x =
[[  3  -8 -31 -50 -23  50  20  72  19]
 [ 69 -46  59  39  29  -3  -7   9  24]
 [ 47  -7  74  19  -9 -68 -38 -30  19]]
Indices start at 1.
The entry in row 2 and column 1 -> 69
The entry just left of -9 -> 19
What is the entry at the centre?
A: 29
The entry just right of -50 -> -23
The entry in the top-left corner: 3
What is the bottom-right entry?
A: 19
What is the entry just right of the smallest entry?
A: -38
What is the entry in row 1 and column 2?
A: -8
What is the entry at row 3, column 2?
A: -7
What is the entry just right of the centre entry?
A: -3
What is the entry at row 1, column 3?
A: -31
The bottom-left entry is 47
